A small network was shown many inputs. Here are its activations along a few directions, one row for each input.
Each table varies a few parts of the input and shows all the possible inputs, shuffled.
Descriptions start from the smaller parts, as in this example, which fits no table here: values(3) and (point or ring(9) or (line(6) and ring(8))).
Shared parts are said once, and a part with two or three values counts as separate values.
(in the rows, 128 means zero)

Other details of the inputs shift rows strongly along three fixed directions, in all tables alike. That doesn't count.

Table:
x1: [137 144 125  85 137 140 127 118 132 138 119 130 106]
x2: [151 133 107  81 167 158 145 122 161  50 141 143 131]
x3: [157 127 131 114 163 126 112 129 142 166 121 148 132]
x4: [109 148 130 112 103 181 159 115  99 138 116 113 104]
x5: [120 100 149 165 142  99 130 155 147 126 118 133 142]
x6: [119 119 130 164 125 112 120 160 143 141 137 129 130]
x7: [124 118 141 149 108 126 127 142 110 156 116 120 120]
x8: [142 135 128  84 135 144 126 116 133 137 123 130 118]
x9: [155 131 129 119 171 126 116 130 140 180 121 144 125]
x10: [149 125 134 114 177 130 106 134 142 157 115 165 132]
x11: [139 128 128 135 140 138 106 130 140 135 135 141 156]
x12: [132 120 125 175 134 105 134 150 121 157 121 126 110]
x13: [159 113 115  99 134 133 129 127 161  71 135 130 146]
x14: [110 129 130 141 102 128 126 143 133 120 135 111 125]
x15: [ 97 132 137 143 113 119 123 132 126 113 132 124 137]
x16: [ 99 140 121 148 120 111 132 120 124 114 135 114 113]
x17: [143 136 127  86 134 148 122 120 135 136 120 128 117]
x18: [108 111 140 177 136 106 120 151 138 117 134 139 158]
x19: [107 140 123 117 106 135 146  93  88 134 121 109 106]
x20: [142 134 146 102 127 140 122 104 130 130 120 123 145]
x21: [149 140 117 118 187 124 111 117 137 174 116 153 109]
x22: [110 144 120 144 119 112 132 127 128 116 140 110 120]
x23: [132 114 128 152 113 105 128 134 150  56 146 117 172]
x24: [123 133 137 113  92 138 139 110  99 134 126 107 119]
x25: [125 139 135 115  97 133 140 100  93 136 128 100 123]
x26: [119 125 128 172 135 106 123 151 138 151 138 124 136]
x27: [161 119 121 102 132 126 128 118 156  73 136 128 156]
x28: [ 98 135 151  97 100 144 144 109 114 149 110 105 114]
x29: [126 120 124 114 104 127 139 124 113  73 130 125 134]
x30: [120 128 135 115  91 146 142 120 103 137 126 110 109]
x31: [128 118 136 168 120 113 119 147 146 133 135 121 155]
x32: [136 113 139 150 109 128 128 136 121 146 123 117 139]
x33: [110 142 124 121 103 132 144 101  93 132 119 108  96]
x34: [141 112 122 139 125  85 145 131 151  66 139 108 144]
x35: [156 112 124 134 137 144 118 139 132 145 128 142 137]
x36: [135 148 120  79 149 139 125 109 131 135 119 143 104]
x37: [145 132 119 118 189 126 114 111 132 169 122 153 118]
x38: [132 119 122 119  95 135 142 129 121  86 135 111 121]
x39: [134 143  98 101 162 132 119  92 129  80 153 146 141]
x40: [120 116 138 153 115 129 131 150 112 167 116 133 109]
x41: [105 132 128 167 132 106 120 152 137 147 129 142 113]
x42: [122 120 132 169 128 104 118 152 139 145 138 130 142]
x43: [153 114 121 132 164 143 115 139 121 165 123 170 141]
x44: [115 130 128 164 130 110 120 158 140 147 133 134 117]
x45: [136 140 125 124 153 138  99 131 133 157 132 150 141]
x46: [120 134 133 119  94 138 146 111  96 137 128 101 112]
x47: [117 131 151 107  97 140 134 111 124 138 113 100 129]
x48: [156 139 102  93 160 119 132 113 147  91 134 130 124]
x49: [ 99 138 129 112  95 141 148 104  87 139 120 117 103]
x50: [107 111 129 177 133 108 123 161 144 126 137 137 151]
x51: [119 112 108 147 118 101 133 154 159  35 154 131 149]
x52: [116 122 131 142  99 135 127 138 136 121 134 107 137]
x53: [150 126 133 116 159 129 111 137 142 163 114 146 128]
x54: [138  97 134 172 116 113 128 157 133 129 123 125 146]
x55: [ 93 137 131 157 121 150 144 146 134 116 134 117 122]
x56: [148 118 131 129 162 142 113 131 114 155 120 166 149]
x57: [119 125 122 141 110 116 143 136 115 111 125 131 105]
x58: [ 90 133 125 146 114 114 132 127 123 119 137 125 124]
x59: [133 155 124 104 136 139 117  94 115 138 143 127 143]
x60: [134 143 130  71 138 152 124 110 130 139 117 137 113]
x61: [119 132 137 143 109 130 135 138 107 167 118 122  97]
x62: [147 129 101  77 160 126 131 108 144  74 136 151 130]
x63: [124 129 148 122  90 141 133 108 102 130 119 104 141]
Description of these inputs: values(3) and (point or (line(4) and line(5))).
Question: Changing only the values(3) part turns x43 into x28. The same change can be made to x49. Which row results?
Answer: x62
Question: Changing only the values(3) part turns x33 into x21. The same change can be made to x4. Which row results?
Answer: x2
Question: Which other rows does x57 become when the line(4) part takes its other values? List them by row number.
Answer: x29, x33, x40
Question: Which other rows does x14 become when the values(3) part takes its other values? List them by row number.
Answer: x17, x38
Question: Which other rows does x12 become when the line(5) part takes its other values? List them by row number.
Answer: x19, x25, x33, x46
Question: Which other rows does x23 become when the line(4) part takes its other values? List them by row number.
Answer: x31, x42, x59

Table:
x64: [109 159 154 117  49 198 120 111  64 216 124  97 120]
x65: [132 118 129 191 179  42  97 149 142 205 123 150 124]
x66: [132  89 173 195 166 110 113 183 170 232  96 140 154]
x67: [ 97 124 151 129  45 140 143 145 161  64 145  66 153]
x68: [135 194  65  58 225 154 117  87 132 122 145 201  75]
x69: [154 150 146  35 173 218  79  95 144 167 121 185 160]
x70: [ 53 172 161 118  95 155 133  65  62 210 121  90 118]
x71: [ 64 165 158  82 103 162 165 136 116 186  90  91  29]
x72: [147 105 124 139  67 111 174 113  98  64 126  74 113]
x73: [119  99 137 141  59 130 176 121  86  64 130  93 145]
x74: [177  79 136 181 152  76 112 170 124 207 105 156 120]
x75: [147  91 101 237 170  18 134 172 181  63 146 126 151]
x76: [184 106  90  92 148 167 117 126 120   7 155 195 186]
x77: [136  89  91 204 175 106 145 205 138 180 110 170  62]
x78: [192 147 132  16 181 148  92  86 149 169 106 158 134]
x79: [131 141  85 100 179 143  96 101 141   5 179 187 188]
x80: [120 116 148 117  74  98 164 121 150  67 109  50 124]
x81: [ 75 158 123 151  63 127 126 118 126  75 173  75 148]
Question: Changing only one part turns x76 into x79. The same change can be made to x77. Which row results?
Answer: x68
Question: Describe the family of inputs behind these rows.
Answer: values(3) and (point or line(5))
Question: Which other rows does x70 become when the values(3) part takes its other values? List them by row number.
Answer: x66, x73
